A small network was shown many inputs. Here are its activations along a few directions, one row for each input.
In each table, some parts of the input vary, and every possible input appears once, in random order.
A made-up example of a description, with smaller parts first: one of 3 separate values, together with either a single point or one of 11 places around a ring or (one of 5 places around a ring, together with one of 6 places along a line).
Shared parts are said once, and a part with two or three values counts as separate values.

Other details of the inputs vary at random and push rows far along three fixed directions, the same in every table; ignore that.

Table:
R1: [ 22  39 -36  63 -26 -14 -13 -38  23 -26 -32  11  15]
R2: [-10  -7  13 -29  -5 -51  34  -7  13 -48 -71   4  -1]
R3: [ 51   8  23   7  36 -19 -22 -32  33 -10 -48  -3 -26]
R4: [ 12  -5  21 -15  -1  22 -16  -4 -20  11  17  -7 -29]
R5: [ 16  -3  16 -21   6  28 -26  -3 -26  11  17  -1 -23]
R6: [ 54  18  25  -7  -5  30 -56 -37 -12  30  30  21 -32]
R7: [ 33   5  13  12  38  32 -43  -8   4  32  22  -6 -13]
R8: [  1  27 -43  50 -38  -5 -16 -25  15 -47 -49  20 -22]
R9: [-58   2 -42  33 -42  11  18  23  -3 -10  10   4  14]
R10: [ 14  -3  24  -2  28  -2  -2   0  12  12   0 -14 -10]
R11: [-49 -18 -12 -28 -34 -13  49  37 -23 -22  -1  -3   6]
R12: [  1 -11  26 -43   5 -22  45  13   4   2  -3  -8  30]
R13: [-32   9 -34  29 -26   8  -2   4   1 -18 -11  10   8]
R14: [ 20 -18  11 -12  18  14 -31  -4  -8  23  18 -12  -9]
R15: [-15 -10  17 -23  22   4  28  17  -1   6  11  -4  -1]
R16: [ 23 -16  35 -25  37  -1  -2   6   6  23   5 -17 -11]
R17: [-16   7 -46  42 -11   8  -9  16  -6   5  14  -2  14]
R18: [ 46   0  22   9  19  42 -63 -31   1  40  17  -4 -39]
R19: [ 25   8  19  -9  13   8 -17  -5   7  36  34  10   6]
R20: [-43  -4 -16   3 -21   8  14  20 -10  -3  11  -1  10]
R21: [ 25  -6  43 -23  23 -49   2 -32  17 -35 -54 -15 -16]
R22: [ -9  18 -27  35 -25  34 -28  -6 -13  -4  17   7 -17]
R23: [-15  11 -29  27 -28 -25   8 -15  23 -44 -59  13  -4]
R24: [ 15 -19  30 -43   1  -5   9  -4 -12  15  16 -12  20]
R25: [ 23  -4  13   1  20   6 -36 -19  -1   4   0  -8  -9]
R26: [-36  10 -37  25 -45 -16   9   6   3 -13  16  19  34]
R27: [ 38  -2  18  -7  42  36 -33 -11   3  30  15   5 -24]
R28: [ -4 -10  10  -5  15  -6   8  17 -14  16  20 -21   3]
R29: [ 37   3  42 -36  -4 -35  15 -42  18 -24 -58   3  -4]
R30: [  1 -19  23 -41  26 -13  33  13   6  -2 -15  -2  -6]
R31: [ -6  22 -35  69 -24 -16 -20 -31  30 -40 -37   3  -6]
R32: [ -8 -19  21 -29  26   3   9  29 -30  31  41 -25  10]
R33: [ 28   4  18  13  31  39 -29 -14   9  33  25  -1 -29]
R34: [-32 -32   3 -33   9   1  31  53 -35  34  50 -25  23]
R35: [-13   0   0 -19 -11  -7  49   8   8  -9  -4  10  25]
R36: [-18  11 -53  67 -28  19 -31  -6  10  -6  10   3   4]
R37: [ -9   0  14 -19  16 -44  48  -3  22 -48 -61   7  -1]
R38: [ -6  31 -43  56 -44  37 -44 -18   4  21  35  33   6]
R39: [-29  -1 -10 -14 -13  17  26  28  -8  28  53  22  25]
R40: [-34 -18 -11 -10   4  25  28  38  -9  23  38  -2   8]
R41: [ 48   2  23   0  25 -23 -36 -43  19 -21 -48  -3 -22]
R42: [ -8   2  21 -13  16 -55  42   0  26 -42 -56  -9   3]
R43: [ -7  22 -52  64  -4  26 -29   3  17   1   5  12   8]
R44: [-19  -8  -7 -30 -37  25  22  22 -34  13  40   4  20]
R45: [-24   9 -22   8 -24 -17  19  19 -11   8  29  11  33]
R46: [  2 -16  24 -54   2 -15  18   8 -21 -17 -20  -2 -13]
R47: [  0  -4   3  -5  19  -6   0  12 -16   7   9 -13   8]
R48: [-38 -16 -18 -17  -2 -26  41  43 -21  -9   3 -10  32]
Each input here is: one of 6 places along a line, together with either one of 2 separate values or one of 6 places around a ring.
The inputs of R2 and R46 match in every part but the place on the line of 6. If R29 is changed in the same way as R2 into R46, which row does it become?
Answer: R44
The inputs of R42 and R21 match in every part but the place on the line of 6. If R43 is changed in the same way as R42 into R21, which row does it become?
Answer: R41
Change only the choice among 2 separate values in R39. List by row number the other rows that result.
Answer: R35
A walk changes only the place on the line of 6. It starts at R33 and steps to R10. List the rest of the walk in order.
Answer: R28, R31, R9, R4
Change only the place on the line of 6 in R45. List by row number the other rows that result.
Answer: R6, R19, R26, R38, R39
Change only the choice among 2 separate values in R19. List by row number the other rows that result.
Answer: R12
